A small network was shown many inputs. Here are its activations along a few directions, one row for each input.
Each table varies a few parts of the input and shows all the possible inputs, shuffled.
A made-up example of a description, with smaller parts first: values(2) and (point or line(11) or (line(4) and ring(8))).
Shared parts are said once, and a part with two or three values counts as separate values.
In the rows, zero is written as 128.

Other details of the inputs shift rows strongly along three fixed directions, in all tables alike. That doesn't count.

A family of inputs:
R1: [129 161 144 111 117 135 122 140 160 100 111 164 130 113 148]
R2: [147 164 126 109  43  68 136 130 136 129 114  89  84 148 136]
R3: [117 110 129 153 172 144 148 133 136 136 146 115 132 121 123]
R4: [122 145 105 137 149 119 113 109  92 107 113 130 135 117 117]
R5: [132 140 100 141 141 109 111 116 100 109 118 137 151 129 120]
R6: [113 108 136 155 159 137 146 126 136 138 144 120 128 115 133]
R7: [110 146 102 133 148 123 126 114  86 108 114 132 145 127 111]
R8: [112 111 143 155 157 142 147 133 133 134 150 120 130 122 123]
R9: [122 137 109 131 135 113 116 119  90 105 130 139 157 135 114]
R10: [124  85 142 134 146 169 126 123 149 150 142 143 140 126 133]
R11: [145  83 108  93  98 147 134 130 103 220 123  84 104 171 108]
R12: [128 103 130 159 156 127 141 134 147 139 150 125 141 125 136]
R13: [114 137 143 123  99 146 102 141 155  88 109 149 131 123 151]
R14: [139 111 119 120 100 107 156 120 109 190 133  74  84 146 114]
R15: [121 148 135 150 113 102 125 130 151  87 124 141 137 115 151]
R16: [109 150 107 141 144 122 129 112  86 113 108 136 144 130 115]
R17: [117 146 104 140 145 118 125 110  94 109 106 132 140 119 121]
R18: [125 116 182 133 140 150 139 168 205 131 138 153 111 104 168]
R19: [164 102 121  73 106 133 146 130 106 218 139  94  93 156 102]
R20: [159 165 117 105  54  68 126 130 140 127 114  81  81 142 132]
R21: [131 139  97 135 147 116 110 120  94 107 125 136 153 136 111]
R22: [118 152 139 148 111 107 126 136 148  82 131 142 135 124 144]
R23: [116 149 101 136 152 122 125 112  88 110 108 130 144 126 114]
R24: [151 111 113 110 116 113 148 126 110 187 141  60  85 145  98]
R25: [124 147 110 132 152 123 111 110  87 104 118 127 137 119 112]
R26: [158 139  93  65  87 111 122 114  72 179 100 119 106 153 101]
R27: [122 149 145 141 114 105 118 130 145  81 136 138 135 115 147]
R28: [119 108 134 155 164 137 143 126 137 137 143 118 126 114 132]
R29: [121 149 148 147 111 107 120 131 142  82 135 141 133 119 147]
R30: [125 125 119 107 125 152  98 105  94 115 114 154 152 134 115]
R31: [132 141 115  97 142 146 113 124  94 122 116 165 152 130 110]
R32: [132 150 141 142 122 106 109 131 148  78 136 133 130 113 144]
R33: [131  49 114 135 216 203 155 123 113 219 167 141 169 148  95]
R34: [127 149 143 141 118 106 116 131 146  79 135 135 133 115 147]
R35: [122 115 168 165 127 119 142 148 199 109 160 127 120 107 166]
R36: [146 138  81  95  89  86 128 113  65 159 116  94 119 166  96]
R37: [127 119 189 127 140 153 138 170 203 128 145 148 110 105 165]
R38: [119 145 112 131 148 122 117 110  85 105 117 129 140 121 115]
R39: [110 146 110 145 138 118 129 110  91 111 106 138 140 124 121]
R40: [121 147  99 134 156 125 117 115  89 106 114 127 140 124 107]
R41: [147 140 134  76  29 110 109 135 134 139 103  91  79 149 132]
R42: [110 149 103 136 147 121 127 111  87 112 109 132 146 127 115]
R43: [126 146 136 146 117 103 117 129 149  83 129 139 132 113 151]
R44: [138 144  96  96  96  96 130 104  62 155 111  86 104 147  98]
R45: [121 104 136 165 148 128 145 135 144 140 150 131 141 130 137]
R46: [118 144 108 131 149 124 120 113  85 104 117 129 143 123 109]
R47: [133 148 151 112 108 140 112 122 156  88 125 158 130 110 143]
R48: [126 149 141 140 117 107 118 135 149  77 135 135 135 117 142]
R49: [120 144 144 121 102 144 111 125 162  92 110 154 134 120 148]
R50: [117  71 122 152 198 163 158 128 105 186 167 106 144 135  99]
R51: [122 120 181 134 147 156 146 173 212 134 138 151 116 109 166]
R52: [121 125 105 108 131 155 104 110  95 118 109 157 158 141 110]
R53: [132 134 113 100 133 151 110 110  97 116 120 160 155 132 106]
R54: [109 146 106 139 144 124 127 115  84 109 113 136 144 131 111]
R55: [131 148 134 147 120 103 111 130 151  82 129 137 129 111 148]
R56: [120 154 136 147 115 104 126 134 152  85 127 139 137 120 149]
R57: [112 146 106 140 141 117 127 110  93 111 107 134 142 120 121]
R58: [116 135 144 130  98 142 103 135 154  96 101 152 132 117 158]
R59: [129 158 143 108 116 136 121 142 159  94 116 163 129 113 144]
R60: [132 139 106 132 143 115 107 120  93 104 129 134 152 133 110]
R61: [151 108 160  97  35 117 134 148 186 173 126  75  56 140 157]
R62: [112 146 118 137 140 123 121 110  82 107 118 136 140 125 116]
R63: [121 113 129 159 178 144 143 131 140 140 144 114 130 118 124]
R64: [122 127 110 115 124 148 106 106 102 121 101 158 154 132 121]
R65: [124  85 144 127 149 176 126 129 146 147 150 139 144 132 121]
R66: [131  81 172 125 169 172 154 172 182 179 162 133 119 125 138]
R67: [165 124 154  81  44 115 156 143 198 174 140  78  56 141 138]
R68: [125 151 134 143 118 106 122 136 152  78 130 136 134 119 145]
R69: [135  50 120 132 196 191 149 120 117 211 166 138 154 141 103]
R70: [146 137  95  99  83  88 127 114  66 157 121  96 116 165  95]
R71: [125  72 117 164 206 160 156 127 122 190 158 104 137 127 108]
R72: [126 121 166 167 135 122 147 154 208 108 159 122 121 111 164]
R73: [128  83 165 129 173 173 158 173 186 180 158 136 121 127 141]
R74: [150 106 117 118  88  95 149 126 114 190 142  81  94 158 117]
R75: [125  99 144 128 173 163 141 154 147 167 130 155 139 124 136]
R76: [132 136 108 110 130 144 115 107 104 122 106 164 153 127 118]
R77: [166 130 158  85  50 106 159 152 196 184 128  86  54 132 150]
R78: [118 135 154 122  99 146  96 135 148  89 114 149 129 118 153]
Each input here is: ring(6) and (line(5) or (values(2) and line(4))).
The inputs of R51 and R73 match in every part but the ring(6) part. If R63 is changed in the same way as R51 into R73, which row does it become?
> R40
The inputs of R47 and R53 match in every part but the ring(6) part. If R25 is changed in the same way as R47 into R53, which row does it become?
> R24
Which other rows does R74 become when the values(2) part takes its other values? List them by row number.
> R14
Start at R28 and move only the ring(6) part, one step at a time. The first step leads to R17. Which rows follow, in order?
> R23, R3, R46, R38
Start at R18 and move only the line(5) part, one step at a time. The first step leads to R26. Which rows follow, in order?
> R69, R10, R61
Which other rows agree with R71 in the ring(6) part? List them by row number.
> R5, R12, R15, R17, R39, R45, R57, R58, R64, R75, R76, R77
Which other rows does R68 become when the line(4) part takes its other values? List them by row number.
> R21, R22, R36
Which other rows does R70 become when the line(4) part takes its other values? List them by row number.
> R9, R48, R60

A family of inputs:
R79: [130  65 133 171 187 166 128 135 144 160 169 146 184 143 123]
R80: [149 148 146  78  85 119 125 131 157 114 129 116  93 115 132]
R81: [147  94 122 122  68 115 143 127 163 180 137  74 103 148 134]
R82: [117 161  97 140 132 104 121 112 105 100 102 130 141 115 138]
R83: [127 139 126 110 114 148 126 114 112 133  95 147 114 113 126]
R84: [142 129 130 134  89 106 155 132 151 166 134  61  64 128 134]
R85: [125 116 114 119 140 111 159 123  86 154 149 109 132 146  91]
R86: [104 157 117 116 115 151 115 128 107 108  77 158 129 133 128]
R87: [142 118 100 136 159 113 149 117  82 173 139 116 145 152 107]
R88: [152 138 136 118  66  99 109 147 159 112 140 113 114 140 136]
R89: [132 154 110 104 103 123 117  99 135 106  97 154 134 111 137]
R90: [ 88 106 140 174 147 146 108 128 145  85 125 178 177 112 169]
R91: [129 150 120 137 122  90 146 115 112 120 129 142 141 139 119]
R92: [135  87 107 113 136 143 118 127  84 158 147 104 151 157  92]
R93: [137 104 106  99 132 145 146 116 105 197 108 130 126 132 118]
R94: [ 91 139 144 145 148 162 128 149 174  97  99 181 155 111 165]
R95: [118 137 110 141  99 136  99 105 106  89 107 136 145 129 121]
R96: [139  77 162 154 125 169 155 128 213 154 173 100  98 119 141]
R97: [131  97 120 122 120 145 115 114  95 161 142  90 131 153  99]
R98: [127 105  91 143 162 131 131 113  85 163 113  97 116 133  98]
R99: [114 114 121  98 148 166 130 135  83 181 110 119 126 157 100]
R100: [146 122 101 134 152 109 139 124  94 173 135 104 130 146 115]
R101: [109 138 169 139 164 172 112 119 169  73 139 168 144  87 144]
R102: [150 145 151  83  64 111 143 181 179 166 119 105  70 150 143]
R103: [120 163 118 124 133 106 126 126  93  84 121 129 141 122 121]
R104: [129 102  83 137 165 119 135 115  92 171 112 100 131 135 108]
R105: [149 149 109 116 116 119 102 103 122  95 119 157 156 138 124]
R106: [121 106 187 160 105 122 119 175 206 101 164 145 119 118 182]
R107: [134 171 117 130 119  91 124 133 108  91 126 138 134 126 129]
R108: [134 103 185 142 122 160 138 134 217 120 175 102 100 112 149]
R109: [120 161 128 133 129 105 106 123 117  89 102 107 107 111 126]
R110: [134 156 107 139 144  93 106 124 108  98  97 136 136 123 128]
R111: [132 168 107 133 138  99 109 134  98  95 123 137 138 123 127]
R112: [142  85 138 131 192 172 137 140 157 163 175 157 149 120 120]
R113: [138 124 129 136  96 110 165 125 139 166 137  73  79 134 127]
R114: [143  93 154 140 175 163 143 132 184 157 162 156 144 116 140]
R115: [134 102 160 131 176 167 140 161 167 153 155 168 138 108 141]
R116: [120 126 117 142 117 114 161 109 110 148 133 110 113 136 107]
R117: [126 168 120 130 111  85 134 127 110  91 131 150 137 130 118]
R118: [160 122 131 104  49 106 146 117 193 150 133  81  81 135 146]
R119: [100 137 172 140 178 180 115 131 146  85 124 183 151  85 147]
R120: [130 159 138  82 113 130 114 135 112 101 102 154 123 109 130]
R121: [118 122 120 129 139 119 154 109  86 158 143 103 124 145  92]
R122: [124 168 119 122 127 102 115 132 104  84 118 118 126 115 129]
R123: [123 121 112 132 157 131 143 112  73 161 139  96 130 142  98]
R124: [136 161 111 130 132  90 102 139 115  89 108 129 121 118 126]
R125: [167 149 138  98  62 100 118 136 179 110 144 112  94 135 138]
R126: [103 134 137 129 105 126  89 117  86  93 112 138 139 135 136]
R127: [116 121 134 114  98 114 101 137  98 105 123 130 134 140 136]
R128: [139 116 113 100 135 141 139 147 107 196 108 134 132 167 114]
R129: [ 85 105 152 184 149 164 105 127 139  77 129 174 161 109 160]
R130: [164 136 152  89  77 109 145 143 166 176 116 118  83 130 145]
R131: [136 145 115 100 119 132 101 112 111  78 128 141 147 129 114]
R132: [111 162 110 137 106  90 144 105 118  96 111 142 140 123 130]
R133: [116  56 145 174 185 160 127 143 132 166 164 158 176 145 143]
R134: [116  84 128 158 218 152 134 146 123 139 152 118 146 115 113]
R135: [113 134 199 119 107 148 147 192 231 106 136 128  92 110 174]
R136: [114 169 120 135 138 115 109 116  92  91 113 119 128 115 124]
R137: [139 100 100 110 143 163 134  94  93 178 125 126 124 135  94]
R138: [116 161 101 140 126 103 134 108 104  98 106 136 146 120 135]
The inputs of R124 and R98 match in every part but one. If R112 is changed in the same way as R124 into R98, which row does it become?
> R137
The inputs of R88 and R81 match in every part but one. If R107 is changed in the same way as R88 into R81, which row does it become?
> R138
Describe the family of inputs behind these rows.
> ring(6) and (line(4) or line(6))
Which other rows does R128 become when the ring(6) part takes its other values? List them by row number.
> R86, R94, R99, R102, R135
Start at R126 and move only the line(6) part, one step at a time. The first step leads to R97. Which rows follow, in order?
> R108, R101, R119, R99
Which other rows does R98 become when the line(4) part takes its other values? List them by row number.
> R84, R113, R116
Which other rows agree with R114 in the ring(6) part? List them by row number.
> R79, R87, R91, R100, R105, R110, R128, R130, R133
